Each row below holds a small network's activations on one input, seen along a few directions.
Each table varies a few parts of the input and shows all the possible inputs, shuffled.
Descriptions start from the smaller parts, as in this example, which fits no table here: one of 5 places around a ring, together with either a single point or (one of 2 separate values, together with one of 4 places along a line) or one of 11 places around a ring.
Shared parts are said once, and a part with two or three values counts as separate values.
In the rows, 128 means zero.

Other details of the inputs shift rows strongly along two fixed directions, in all tables alike. That doesn't count.

Rows:
r1: [115 141 106 127 151 124 130 149 162 135 107]
r2: [104 132  88 133 149 103 114 129 147 162 151]
r3: [151 122 167 127 152 141 144 171 102 146  70]
r4: [106 144 106 145 145 132 125 115 132 135 176]
r5: [107 162 115 120 129 118 143 122 177 110 147]
r6: [142 140 122 138 129 108 103 150 187 116 148]
r7: [123 138 107 122 148 131 131 130 171 119 128]
r8: [145 135 183 122 163 152 159 100  64 190  94]
r9: [147  51 135 107  30 160 136 145  17  86  85]
r10: [147  74 177  84  29 168 157 135  50  42  72]
r11: [131 141 129 163 126 107  95 122 155 147 178]
r12: [157 138 187 130 139 144 149 114  72 180 110]
r13: [101 128 103 116 143 113 103 143 172 122 105]
r14: [139 129 188 106 158 145 168 122 104 139  75]
r15: [134 137 112 155 126  89  96 153 155 167 159]
r16: [118 132  92 130 152 117 113 109 149 154 169]
r17: [132 156 146 130 117  96 114 135 189 118 148]
r18: [135 139 123 140 123 105 102 171 169 125 124]
r19: [132 144 165 113 149 142 172 124 121 133  98]
r20: [105 144  86 139 152 104 123 141 143 157 166]
r21: [169 109 165 135 155 144 148 127  73 179 113]
r22: [170 122 185 127 171 153 160 153 101 151  80]
r23: [ 94  92 105 104  75 137 105 109 151  48 117]
r24: [111 149  89 133 136 118 131 152 173 121 127]
r25: [129 162  93 145 151  86 116 109 117 135 138]
r26: [116 132 119 150 135 111  95 103 156 151 162]
r27: [126 159 102 134 146  89 122 129 143  92 112]
r28: [136 145 167 122 156 151 160 109  72 173 121]
r29: [135  97 161 129 137 162 146 102  59 150  97]
r30: [102 120  91 129 144 100  98 117 148 167 136]
r31: [116 122  96 126 152 111 100  97 155 161 154]
r32: [103  65  80  79  20 151  95 119 125   7 113]
r33: [119 132 138 135 139 118 114 128 178 113 128]
r34: [153 127 142 133 166 155 168 136  69 163 138]
r35: [141 155 170 128 161 155 173 125  61 170 132]
r36: [133 137 142 147 127 113 114 141 178 110 141]
r37: [134 161 140 144 113 102  99 118 152 154 175]
r38: [140 126 167 144 177 161 165 115  67 175 115]
r39: [146 136 114 152 129 102  95 131 159 155 180]
r40: [103 101 101 112  71 148 127 117 141  48 122]
r41: [104 117  92 122  79 142 133 124 152  54 141]
r42: [123  84  80  97  24 165 138 135 107  16 123]
Description of these inputs: one of 2 separate values, together with either a single point or (one of 4 places along a line, together with one of 5 places along a line).
Question: Changing only the choice among 2 separate values turns r34 into r42. The same change can be made to r11. Which row results?
Answer: r36
Question: Change only the place on the line of 5 in r32. List by row number the other rows that result.
Answer: r6, r7, r22, r42
Question: Change only the place on the line of 5 in r14. List by row number the other rows that result.
Answer: r5, r10, r17, r19
Question: Change only the choice among 2 separate values in r10. List by row number the other rows that result.
Answer: r12

Rows:
r43: [129 154 135 150 227 123 143 139 182 188 124]
r44: [ 78 132  44 104  88 118 108 101 150  87 180]
r45: [ 67 116  55  96  87 109  89  99 169  95 146]
r46: [158 182 166 150 181  93 130 156 180 185 128]
r47: [ 75 113  61 103  89 129 108 128 190  74 147]
r48: [ 94 189 152 130 165 112 115  58 233 140 191]
r49: [116 110  94 123  58 115  77 144 183  90 170]
r50: [156  98 150 133  85 158 153 132  25 117 126]
r51: [169 157 186 149 204 123 169 152 124 164  80]
r52: [110 169 129 124 174 120 148 146 165 127 102]
r53: [145 151 146 160 222 119 133 141 181 192 129]
r54: [134 153 143 155 218 100 115 113 154 214 125]
r55: [155 102 157 135  67 156 152 139  25 124 133]
r56: [103 122  59 135  84 110  85 100 147  88 188]
r57: [164  79 168 122  91 171 152 158  67 104  95]
r58: [154  82 165 117  85 153 134 130  38 123  89]
r59: [154 161 177 141 209 131 176 152 122 160  74]
r60: [155  86 171 115  70 151 133 138  37 132  96]
r61: [147 124 139 121  91 118 125 148 132  86 112]
r62: [ 91 125  47 120  89 116  93  97 148  85 182]
r63: [136  81 145 105 105 164 149 115  38 115  72]
Question: Describe the family of inputs behind these rows.
Answer: either a single point or (one of 4 places along a line, together with one of 5 places along a line)

Rows:
r64: [111 173 123 131 227 101 142 117 195 188 121]
r65: [106 156 104 129 103 107 109 118 176 112 168]
r66: [144 143 172 132 190 138 159 115  93 186 110]
r67: [126 110 102 117  71 126 120 144 103  89 133]
r68: [141 140 158 141 193 132 150 126  96 199 105]
r69: [122 123 120 110 103 141 146 140 114  75  98]
r70: [107 125  85 139 126 111 101 124 167 126 168]
r71: [123 126  93 120  95 106  83 142 175 116 148]
r72: [122 144 109 148 169 111 110 114 169 151 161]
r73: [152 112 156 121  92 153 157 131  59  98 104]
r74: [160 149 165 146 183 124 158 147  95 179 109]
r75: [144 151 166 138 181 149 157 125 117 177 134]
r76: [133 117 162 107 118 157 153 114  72 131 112]
r77: [135  98 141 120 102 160 149 131  50 135  87]
r78: [153 152 155 147 171 122 147 133 108 160 115]
r79: [104 137  82 121 139 120 121 121 195 106 142]
r80: [134  98 117 118  70 127 102 139 123  86 124]
r81: [110 101 121 109  77 143 114 146 139  53 104]
r82: [135  96 127 128 112 151 146 147  81 128 122]
r83: [110 138  94 132 123 118 100 109 174 118 171]
r84: [150 110 165 129 105 139 139 134 103 116 106]
r85: [119  91 114 108  71 142 117 107  79  81 117]
r86: [123 137 111 140 127  95  89 124 188 126 151]
r87: [111 146 129 139 125  99 104 124 201 134 162]
Question: Describe the family of inputs behind these rows.
Answer: one of 4 places along a line, together with either a single point or one of 5 places along a line
Question: Changing only the place on the line of 4 turns r87 into r76. The same change can be made to r84. Which row results?
Answer: r66
Question: Change only the place on the line of 5 in r83. List by row number the other rows that result.
Answer: r70, r72, r75, r82
